A small network was shown many inputs. Here are its activations along a few directions, one row for each input.
Each table varies a few parts of the input and shows all the possible inputs, shuffled.
A made-up example of a description, with smaller parts first: one of 5 places around a ring, together with either a single point or one of 9 places around a ring or (one of 2 separate values, together with one of 6 places along a line).
Shared parts are said once, and a part with two or three values counts as separate values.

Other details of the inputs shift rows strongly along two fixed directions, in all tables alike. That doesn't count.

A family of inputs:
x1: [-11  65   2  -3  17 -14 -25  28  29  -4  23]
x2: [  5 -14  28   0   2 -18  72 -26 -53  -8  22]
x3: [ 19  72   9 -14   8 -36   6  34  35  -4  16]
x4: [ -2 -72   4  12  11  -5   4 -45 -32 -15 -29]
x5: [-24  24   3  12 -25  44 -16  21  52  22 -41]
x6: [ -3   4  32   1  -6 -29  69 -33 -66  -2  28]
x7: [  4 -14   5  24  10  16  12 -11   4   3  10]
x8: [  5  11  39  -4 -26 -33  57 -40 -64 -23  40]
x9: [  1  -5 -30   5  -2  37 -60  32  38   0 -15]
x10: [ -5  40  23 -18 -14 -32  22   8 -32 -15  38]
x11: [  4  61  -4  -6 -17   1 -14  45  17  18  27]
x12: [-44 -23   5  -5 -15  23 -10 -13  18 -12 -49]
x13: [ -4   8  12  -4   9   3   4  -2  -1 -21  28]
x14: [-10   2  30 -17  10 -51  58 -37 -61 -11  16]
x15: [  4 -13  22 -12  -4  -4  54 -27 -64 -16  19]
x16: [ 19  22  26 -17   3 -36  35   3  -7   9  16]
x17: [  0  -5 -39  -2  -1  45 -28  38  34  21  -5]
x18: [-35  24   1 -12 -26  39 -30  22  46  -1 -32]
x19: [-12   0 -31  14  19  16 -56  12  47  22 -20]
x20: [  2  64  -8 -12 -16  -8 -24  35  25  -3  24]
x21: [ 16  18  11 -20  12 -17  28  -3 -14  15  -1]
x22: [  4  -9  26 -11   0 -40  44 -37 -52 -41  10]
x23: [-13 -49 -29  13  22  29 -40 -12  12 -10 -27]
x24: [  2 -33 -26   0 -11  22 -24  -5   0 -14 -15]
x25: [ -4  30  10 -10 -10  -5  24   5 -27   4  30]
x26: [  0  -3 -26  15   5  48 -40  24  45  12   3]
x27: [  7 -71  14   9   3  -6  16 -47 -23   1 -16]
x28: [ 14  41  33 -14 -12 -23  45  14 -25 -12  44]
x29: [  3 -69  -9   6   3  -8  11 -48 -31 -15 -33]
x30: [ 35  84  18 -18   0 -31   9  28  27  12  14]
x31: [-14 -57 -39  -6   3  37 -22   4   4  -1 -17]
x32: [ -3   2 -20   4  11  10 -44  33  45  -5  -8]
x33: [ 11  78  10   3 -11 -18   8  43  14  22  29]
x34: [ 15  29  20  -8 -10 -38  21 -16  -9  11  12]
x35: [-11 -43 -22  38   2  36 -25 -19   7  20 -13]
x36: [ 10  13 -31   8   5  34 -18  37  28  28 -16]
x37: [-13 -58 -33   0   6  13 -25   5   8  -4 -25]
x38: [ 16  24  32  15  -3 -14  31   4  -7  -6  26]
x39: [-20 -71   0  11 -13   8  -7 -45 -42 -19  -2]
x40: [-24 -47 -40  -4  -5  31 -30  -4  -7   7 -14]
x41: [ -6 -79  -8   6  -7  -5   5 -46 -34  20 -28]
x42: [-16 -52  -3   3  -8 -20  11 -46 -42 -24  -8]
x43: [-18 -68  -3  23  -6  27   1 -53 -39  -4   2]
x44: [-21  88  37 -21  -9 -14   9  26  45   1 -17]
x45: [  6  56   0 -21  -4  -8  -8  51  23  -5  28]
x46: [ 10  63  -8 -21  22 -14  -5  43  27  11  -2]
x47: [  5   3 -17   6  14   5 -39  28  50   9 -17]
x48: [-10 -21 -14  -1   2 -15 -11  -5  -5  11 -16]
x49: [ -1 -23 -14  -9  -6  12 -11   5 -14 -10  -5]
x50: [  4   3  45  -3  24 -41  52 -47 -50 -28  17]
x51: [  4 -44 -23  -6  11  14  -3  -6  11  26 -25]
x52: [ 11  21  30   1  -9  -7  23   4 -12 -15  35]
x53: [-24  41  48 -12 -33   9  36  -7  -4 -12   0]
x54: [  3  10  53  -3   9 -47  54 -56 -51  -4  30]
x55: [ -4 -54 -33   3 -11  28 -27  -6  11 -12 -15]
x56: [-23 -71  -1  13   0  -7  -6 -45 -37 -20 -13]
x57: [-13 -46 -36  -6  16  21 -21   1  -3  -4 -31]
x58: [-12 -10 -47  -9  18  25 -41  40  43   9 -21]
x59: [ 22  72   8  -9 -14  -5   6  40  28  -3  36]
x60: [  4  17  20  22 -10 -10  12  -4 -12   6  18]
x61: [-10 -75  -2  10   7   2  -3 -40 -36 -28 -24]
x62: [ 24  78  22  -9  20 -16  -2  23  32  16  17]
x63: [ -8 -33 -13  20 -17  28 -28  -8  -2   7  -1]
x64: [ 12 -50 -14  12   5  19 -29 -16  13  18 -37]
x65: [  7  59  -6 -18   9 -16 -16  50  23  -4   6]
x66: [  1  11 -13   0  -2  19 -37  33  36  -6   8]
x67: [ -4  -1  44   0   3 -54  41 -43 -51 -20  17]
x68: [  1 -40 -24   1  10   4 -17  -1   2   7 -35]
x69: [ 15  39  32  14  10  -8  34  -6 -16  -6  27]
x70: [ 24  20  20 -10  -2 -31  29  -8   3   3  11]
x71: [ -5  -3 -46 -11   5  42 -46  38  30  10 -18]
x72: [ -2   5 -33 -10  21   9 -24  34  41  19 -20]
x73: [ 12 -49 -33  28 -11  37 -20  -7  11  12 -33]
x74: [  2  80  20 -12  24 -25   1  35  30 -17  37]
x75: [ -4  -1 -33   6  11  44 -58  24  40   1 -10]
x76: [  3 -62   9  15 -11  20  10 -39 -43 -17  -5]
x77: [ 19  -5  41 -16   1 -44  59 -34 -55  -4   8]
x78: [-25 -33 -31  -5   8   7 -19  -3  -7   2 -16]
x79: [ 17  75  23  -6   0 -30 -11  26  29  23  20]
x80: [ 16  12 -13  24  -1  28 -30  29  34  17 -11]
x81: [ 18  18   8  -2 -16   1  16  -2 -15 -12  16]
x82: [ 24  76  12  -1  -3 -11  14  48  14  14  21]
x83: [-21 -30 -18  10   1  25 -34 -15   0  -4   2]
x84: [ 12   8  19   0  18 -12  13 -13  11   9  11]
x85: [  2 -59 -30  23  -6  32 -11   5  10  19 -24]
x86: [ 10 -39 -21  24 -11  22  -1  -7  11   7 -14]
x87: [-16 -14  23 -11  -3 -45  37 -31 -60 -24  16]
x88: [ 18  64   2 -12  -9   4  -4  47  14   7  22]
x89: [ -1 -18 -10  -4   2 -11   0  -5   3 -21  -3]
x90: [  4  32  15  -7  -2 -43  17 -10 -10  -7  11]
x91: [-10 -72 -11  -2   2   0  14 -49 -38  22 -25]
x92: [  5   6 -35  25 -16  25 -35  22  37  28 -12]
x93: [16 80 17 -2  6  8 -3 33 21 -2 36]
x94: [-29 -41   1   1 -19  37 -17 -24  33  23 -67]
x95: [ -1   6 -20   7  27  12 -36  21  52  10 -11]
x96: [  4  -9  38 -15   8 -54  62 -28 -50 -22  16]
Description of these inputs: one of 6 places around a ring, together with either a single point or (one of 3 separate values, together with one of 5 places along a line).
Q: The inputs of x67 and x63 match in every part but the place on the ring of 6. If x95 is changed in the same way as x67 into x63, which row does it become?
A: x26
Q: The inputs of x86 and x3 match in every part but the place on the ring of 6. If x80 is changed in the same way as x86 into x3, which row does it become?
A: x4
Q: The inputs of x60 and x39 match in every part but the place on the ring of 6. If x5 is changed in the same way as x60 into x39, which row does it become?
A: x18
Q: Change only the choice among 3 separate values in x91. List by row number the other rows that result.
A: x21, x51
Q: Change only the place on the line of 5 in x78. List by row number the other rows that result.
A: x1, x42, x56, x87
Q: Change only the place on the ring of 6 in x28. List by row number the other rows that result.
A: x16, x37, x45, x85, x96

A family of inputs:
x97: [-1  9 17  4 -5 -2 13 -9 -6 -5  7]
x98: [ -7 -37 -23  16  -3  39 -31   0  24  11 -27]
x99: [-15 -79 -24   4  12   9 -18 -32 -13 -10 -32]
x100: [12 49 18 -6 -3 -9 19 21 -3 -6 32]
x101: [11 51  3 -4 -3  3 -1 34 17  2 25]
x102: [  2  28   2  -8  -3 -11   2  16  11   8   1]
x103: [-10 -18 -32  15  -5  38 -47  13  37  20 -23]
x104: [ -4 -39 -35  15  -8  36 -35   7  14  11 -16]
x105: [ -4  30   8  -9  -4  -4   5  15  -6 -17  23]
x106: [  3  19 -17  -4   3  14 -22  31  37  18 -15]
x107: [ -3 -35  21  -5  -2 -16  42 -40 -44 -12  -3]
x108: [ -4 -79 -22  12  11  11 -11 -34 -12   3 -32]
x109: [  3  -6  19   1  -7  -8  33 -18 -37 -15  21]
x110: [-13 -11 -20  -7   0  13 -24  12  18   1 -21]
x111: [  6  39  24 -13  -1 -25  30   4  -9  -3  13]
x112: [ 12  49   2  -8  12 -24  -7  26  23   7  11]
x113: [  4 -38  20  -1  13 -26  37 -41 -42 -14   0]
x114: [ 8 30  9 -3 -7 -4  9 12 -6 -3 24]
x115: [ 15  49   4  -9  15 -19  -4  27  26   6  11]
x116: [ -7 -32  19  -4  -4 -20  37 -39 -47  -8  -1]
x117: [ 5 55 12 -2 -5 -3 -6 24 23  5 15]
x118: [ -8 -37 -24  16  -4  38 -32  -1  25  11 -26]
x119: [  3  14  31 -13  -4 -31  42 -19 -34  -9  13]
x120: [  9  17 -21  -1  12   1 -34  25  37  17 -10]
x121: [ -1 -39  11   0  10 -25  25 -41 -40  -9   0]
x122: [-1 20 12  4 -7 -3  3  3  4 -1  8]
x123: [-15  -1 -16   3  -3  24 -34  14  28  -2 -13]
x124: [ -1 -11   4   4  -8   2  12 -11 -25  -5  15]
Q: Describe the family of inputs behind these rows.
A: one of 4 places along a line, together with either a single point or one of 6 places along a line
Q: The inputs of x116 and x124 match in every part but the place on the line of 4. If x102 is changed in the same way as x116 into x124, which row does it become?
A: x104
Q: Change only the place on the line of 4 in x119. List by row number the other rows that result.
A: x114, x117, x120
Q: Start at x113 and move only the place on the line of 6, one step at a time. The first step leads to x115. Which rows follow, in order?
A: x108, x120, x112, x121
Q: Start at x99 and move only the place on the line of 4, one step at a time. The first step leads to x110. Which rows follow, in order?
A: x123, x105

A family of inputs:
x125: [ -2   3 -29  13  -6  44 -49  30  43  10  -8]
x126: [ -8   3  13  -1 -15   2  11  -5  -6  -7  -1]
x127: [  1  60  31  -4  -7 -12  15  14  11  -7  21]
x128: [  9  70  29 -20  11 -46  24  15   0   2  25]
x129: [ -9   9 -29  12 -12  36 -50  29  52  25 -22]
x130: [ -7 -50   4  -7   7 -15  21 -37 -33 -10 -17]
x131: [  6  55  37  -7 -14 -23  34   1 -27 -13  44]
x132: [ 16  63  23  -9   1 -20  30  24 -12  -8  46]
x133: [  6  -8   6  -7  11 -16  15 -11  -7   4  -7]
x134: [-17 -69   4   9   2   9  11 -48 -25  -7 -31]
x135: [ -3 -21 -16   1  -2  16  -5   4 -11  -7   6]
x136: [ -7 -49  -2   8  -3   4  17 -33 -46 -10  11]
x137: [ -9 -60 -17   5  15   9 -14 -26  -1   3 -32]
x138: [ -7 -38 -25  10   0  31 -26  -1  27  21 -41]
x139: [ -4  28  33 -10  -1 -30  35 -16 -21  -3   9]
x140: [ -2   6 -35   7 -14  43 -50  36  42  11 -11]
x141: [-10 -17  26  -9  -4 -19  38 -33 -35 -14  -7]
x142: [ -2 -76 -16   9   8  -9  -1 -42 -33  -3 -17]
x143: [  5  45 -13   0   7  14 -24  43  30   3  21]
x144: [ 14 -25  14  -2  10 -32  33 -30 -38 -12   8]
x145: [  7  15  -6   7 -12  22 -12  19  15   6   8]
x146: [  5  45  19  -1 -11  -2  12  17  14   4  11]
x147: [ 11  22 -24  -7  11  -7 -31  35  33   7  -3]
x148: [  7 -13 -27   5  17   3 -35  14  28   7 -13]
Q: Describe the family of inputs behind these rows.
A: one of 4 separate values, together with one of 6 places around a ring
Q: Start at x148 and move only the place on the ring of 6, one step at a time. The first step leads to x143. Which rows follow, in order?
A: x125, x127, x134, x137

A family of inputs:
x149: [ -2   7 -31   8 -11  42 -41  33  43  20 -15]
x150: [ -1 -16  25 -12   7 -35  41 -33 -42 -18   4]
x151: [  7  47  25 -19   8 -40  27   4 -11  -6  19]
x152: [ -1  26  21  -7 -10 -11  25  -2 -22 -12  24]
x153: [  4  44   0   2  -7  16 -13  31  28   8  13]
x154: [ -4 -45  -4   1   8  -8   4 -27 -16  -7 -18]
x155: [ -3   2  23  -1  -6  -7  28 -16 -30 -19  20]
x156: [ -5   6 -31   9 -10  39 -41  34  41  18 -13]
x157: [ -5 -49  11  -2  10 -19  26 -43 -38 -16  -9]
x158: [-13 -74 -14  19 -13  31  -6 -33 -20  -3 -19]
x159: [  3 -16 -32  12  -4  34 -33  20  21  12  -4]
x160: [ -5 -31 -22  15 -11  38 -27   2  16  10 -17]
x161: [ 10  42  23 -11  10 -30  22   4   0  -1  14]
x162: [  5   9  40  -9   5 -48  52 -32 -43 -17  19]
x163: [ 11  71  18 -17   8 -34  13  28  16   5  18]
x164: [  6  33 -18  -5  11  -2 -34  33  44  16  -8]
x165: [ -6 -18 -30  11  -8  38 -41  18  30   7 -15]
x166: [ 11  71  20 -13  12 -33  11  27  17   3  20]
x167: [  0  36  -7   2  -4  16 -22  30  26   6  10]
x168: [ -6 -79 -15  11   4  10  -5 -40 -16   3 -35]
x169: [ 20  61   0 -12  15 -25  -5  38  24   9  19]
x170: [ -4 -12  29   1 -11 -13  38 -33 -47 -21  21]
x171: [-10 -77 -18   8  10   8 -10 -37 -16   1 -31]
x172: [  0  36  -6   5  -7  18 -18  31  28   8  10]
x173: [ -6 -14  28  -4 -11 -13  43 -30 -49 -24  18]
x174: [ -6 -63 -36   9   6  26 -33 -10  18  18 -45]
Q: Describe the family of inputs behind these rows.
A: one of 2 separate values, together with either a single point or (one of 3 separate values, together with one of 4 places along a line)
Q: The inputs of x150 and x173 match in every part but the choice among 2 separate values. If x157 is changed in the same way as x150 into x173, which row does it become?
A: x155
Q: Change only the choice among 2 separate values in x170. List by row number the other rows that result.
A: x164
Q: Change only the choice among 3 separate values in x174. List by row number the other rows that result.
A: x161, x168
